A small network was shown many inputs. Here are its activations along a few directions, one row for each input.
In each table, some parts of the input vary, and every possible input appears once, in random order.
A made-up example of a description, with smaller parts first: line(6) and (point or ring(11) or (values(3) and ring(5))).
Shared parts are said once, and a part with two or three values counts as separate values.
In the rows, zero is written as 128.

Other details of the inputs shift rows strongly along two fixed directions, in all tables alike. That doesn't count.

Rows:
R1: [119  73 134 191  91 200  66 115  98 165 135 128  77]
R2: [ 74 185 113  90 227  89  95 118 120 140  77 155 120]
R3: [163 134 122 100  89 101 212 145 134 107 142 103 169]
R4: [ 61 163 121 168 228 100   5 108  87 135  88 168  93]
R5: [136 133 140 104  98 137 186 133 172 117 158 109 145]
R6: [158 143 131  92 107 128 205 163 168  93 134 101 140]
R7: [179 105 117  90 116 117 204 156 163 116 128  96 152]
R8: [184 119 128  99 113 105 191 156 151  79 158 106 163]
R9: [ 69 185 117 100 221  88  99 123 121 127  84 151 116]
R10: [173 120 132 118 105 135 161 153 156  74 148 111 143]
R11: [161 124 125 117  81 110 185 135 132 109 138  98 146]
R12: [150 137 132  78 106 129 203 135 182 122 150 110 160]
R13: [155 157 137  86 199  65 141 137 144  79  85 189 157]
R14: [ 89 186  98 107 229  58  89 108  77 131  54 150 131]
R15: [133 111 131 150 104 139 131 122 128 131 145 108  99]
R16: [111 187 103  90 195  59 156 136 102 105  83 137 163]
R17: [154 129 129 113  99 141 163 155 176  88 152 125 151]
R18: [130 120 136 137 102 165 125 132 131 141 135 120 101]
R19: [171 110 120 110  89 135 180 149 128 115 117 109 159]
R20: [113 175 113  92 205  64 139 129 165 100 113 145 169]
R21: [154 106 124 129  85 150 161 143 110 134 130 121 155]
R22: [150 102 138 153 106 136 110 127 133 111 157 116 118]
R23: [153 128 127  80 112 146 202 154 180 114 134 118 168]
R24: [140  71 175 202  80 168  46  94 110 147 154 187  86]
R25: [137 105 128 155  81 139 115 106  99 152 137 116 114]
R26: [158 116 128  76 110 127 199 156 179 129 137 109 159]
R27: [110  82 144 186  89 202  64 122 105 174 138 131  79]
R28: [122 106 132 174  71 175  98 109  79 158 143 132 111]
R29: [ 88 149 123 163 175 103  45 109  65 126 108 160 131]
R30: [121  80 133 183  73 167  87 108  78 179 146 130 116]
R31: [170 113 127  86 113 120 202 163 171 125 131 100 154]
R32: [ 91 117 149 173  88 194  87 106 125 148 158 134  91]
R33: [174 123 118  88 110 114 205 145 163 110 136  95 142]
R34: [176 128 132 103 109 107 186 160 179  87 151 105 160]
R35: [109  90 137 196  63 174  67  90  68 183 156 132  94]
R36: [121 104 135 131 104 176 119 136 139 151 133 131 116]
R37: [ 86 162 112 136 205 100  84 114 100 125  87 139  96]
R38: [ 36 164 128 149 217  99  27  90  89 172  95 159  81]
R39: [138  86 128 161  84 147 107 115  96 160 131 118 120]
R40: [ 97 112 145 165  88 200  84 100 125 162 155 139  93]
R41: [ 80 187 101 117 226  55  89 111  79 120  59 148 128]
R42: [118 103 137 133 106 162 123 118 147 161 148 127 129]
R43: [ 80 187 109 113 232  77  87 119 137 105  94 166 147]
R44: [114 109 148 165  91 158 105 121 123 151 152 113  86]
R45: [132 170 109  88 217  65 137 148 120  75 100 140 158]
R46: [117 172 113  75 205  65 153 136 141 129  91 125 138]
R47: [131 113 137 147 101 141 112 128 154 124 160 129 127]
R48: [137 118 139 108  91 150 157 129 157 144 153 114 124]
R49: [155 114 122 124  96 157 158 136 140 118 135 108 114]
R50: [116  86 147 209  67 163  49 100  74 150 169 137 111]
Description of these inputs: values(2) and (point or (line(4) and line(6))).
Question: The inputs of R12 and R40 match in every part but the values(2) part. If R11 is changed in the same way as R12 into R40, which row does it become?
Answer: R41
Question: Which other rows does R9 become when the values(2) part takes its other values? List them by row number.
Answer: R38
Question: Which other rows does R13 become when the values(2) part takes its other values? List them by row number.
Answer: R24
Question: Which other rows does R25 become when the line(4) part takes its other values? List them by row number.
Answer: R8, R11, R39

Rows:
R51: [119  89 142 190  67 182  76 109 100 153 160 133 105]
R52: [153 122 138  92  85 167 198 152 203 111 165 100 134]
R53: [162 131 125  96 100 112 193 143 147 109 140 111 165]
R54: [114 172 110 101 191  74 134 134 119 103 100 137 149]
R55: [122 150 130  80 154 122 171 144 183 125 123 129 142]
R56: [136 155 120  94 173  83 148 135 137 104 103 144 156]
R57: [102 172 112 107 195  71 121 125 112 120  98 133 139]
R58: [131  80 149 187  77 180  71 114 114 151 158 140  96]
R59: [107 117 125 151 144 134  83 110  88 162 109 139 109]
R60: [167 110 140 128  76 151 167 143 153  97 156 114 136]
R61: [ 63 138 118 166 193 108  31  87  61 177  89 160  94]
R62: [130  83 150 191  76 184  72 115 114 141 162 132  87]
R63: [174 113 127 110  64 144 203 149 152 110 150  92 146]
R64: [112 161 106 100 199  80 126 131 109 128  80 129 132]
Question: The inputs of R59 and R64 match in every part but one. If R61 is changed in the same way as R59 into R64, which row does it become?
Answer: R63
Question: Describe the family of inputs behind these rows.
Answer: values(2) and (point or line(6))
